Each row below is a small network's average activation on inputs in which a field has the value named, seen along a few directions.
Values that are neighbours, or in one group, have similar rows; names and order tell nothing.
(in the rows, 500 means zero)
Strong random noise was added to every row along 7 fixed directions; ignore it. To show where, here is one row again and again, with new noise each time:
[398 414 764 459 316  59 458 566 478 266 655 585 556 814 786 319 567 407
 276]
[566 433 720 384 437 600 342 366 334 581 328 574 514 355 921 621 358 642
 234]
[381 581 354 571 483 492 538 303 544 424 530 548 581 530 450 358 570 545
 339]
[614 487 525 350 446 339 437 321 560 495 443 512 584 459 710 461 580 417
 374]
[556 497 423 491 490 544 535 357 525 562 448 516 450 437 570 395 517 478
 400]
[445 569 398 506 540 687 443 454 491 569 433 613 418 385 475 474 476 494
 500]
[496 700 330 684 492 648 521 438 501 653 549 511 446 460 287 642 489 515
 570]
[560 509 503 559 426 313 561 645 566 535 638 499 330 655 441 401 572 267
 633]
[663 318 605 727 430 523 653 406 365 616 558  52 409 508 541 556 435 585
 560]


Field Y:
y8: [353 488 484 346 555 475 533 312 596 290 407 509 767 533 531 298 574 607
 271]
y5: [576 492 525 747 467 534 624 596 430 699 633 369 464 585 494 714 464 610
 547]
y10: [612 688 346 649 466 492 522 449 449 619 564 412 534 509 251 747 490 625
 545]
y11: [515 675 344 600 485 431 578 619 618 504 551 666 493 658 229 469 611 484
 554]
y12: [421 693 490 130 550 406 288 603 622 403 494 895 584 491 489 451 543 324
 513]
y1: [590 395 549 323 597 503 386 715 547 478 447 476 513 338 505 706 430 437
 739]
y13: [737 539 477 366 534 337 535 494 633 588 568 408 448 540 439 488 604 180
 765]
y7: [324 285 637 625 490 597 578 519 382 370 457 449 466 588 603 306 481 596
 412]
y3: [530 635 410 411 545 429 274 388 577 486 511 538 761 330 548 830 568 422
 597]
y15: [616 428 764 362 342 224 364 382 397 486 477 374 697 531 849 720 542 509
 347]
y6: [559 478 662 546 481 596 571 379 396 566 466 398 536 548 650 568 417 618
 381]
y9: [344 496 594 525 473 389 466 481 533 328 516 634 723 583 590 586 506 669
 259]
y4: [539 410 406 557 584 644 565 679 480 611 536 432 293 391 347 542 425 475
 672]
y2: [465 502 570 510 536 459 558 457 470 342 495 231 694 479 368 565 465 682
 542]
y14: [541 499 483 423 517 487 397 471 503 460 387 338 659 366 329 675 496 613
 683]
Each value of Y is a pair of two hidden parts, and every pair occurs once (5 first parts, 3 second parts).
Question: Changing only the second part turns y7 into y5. y14 has the same second part as y7; what does that change turn y14 into?
Answer: y1
Question: Changing only the second part turns y4 into y10. y3 has the same second part as y4; what does that change turn y3 into?
Answer: y15

Field C:
c13: [421 698 592 500 370 337 416 541 473 475 532 659 532 656 486 564 564 408
 482]
c6: [544 637 326 587 517 584 610 263 594 617 484 666 670 440 598 552 530 641
 125]
c12: [615 333 488 442 479 199 497 632 677 352 550 474 510 580 573 332 712 299
 610]
c9: [521 498 297 220 705 651 568 366 704 435 330 540 566 356 400 127 639 347
 551]
c7: [541 490 333 166 577 506 491 325 611 406 321 551 524 325 509 214 536 413
 395]
c11: [485 244 494 357 594 479 378 561 477 389 494 361 445 343 603 438 485 519
 702]
c3: [620 466 512 580 464 329 835 497 617 489 668 540 508 744 523 335 527 482
 203]
c8: [661 483 371 363 534 638 589 560 479 697 386 599  95 340 466 274 469 250
 624]
c2: [486 782 271 385 476 453 302 295 545 570 479 827 628 377 504 627 592 488
 316]
c4: [426 463 569 629 492 476 481 533 456 296 523 151 671 589 224 555 545 553
 766]
c10: [592 313 483 681 531 556 797 322 450 614 534 259 397 543 633 383 510 485
 427]
c15: [214 406 755 597 391 274 450 852 419 198 705 578 443 751 504 455 339 581
 445]
c14: [545 701 407 701 497 693 654 319 493 740 537 425 535 505 358 592 484 536
 474]
c1: [678 325 654 381 484 525 380 346 505 581 257 315 652 311 700 711 374 721
 463]
c5: [409 760 362 806 357 356 526 483 522 573 743 600 522 775 294 687 616 550
 478]
Each value of C is a pair of two hidden parts, and every pair occurs once (5 first parts, 3 second parts).
Question: Changing only the second part turns c6 into c12. c10 has the same second part as c6; what does that change turn c10 into?
Answer: c5
Question: Changing only the second part turns c13 into c14. c4 has the same second part as c13; what does that change turn c4 into?
Answer: c9
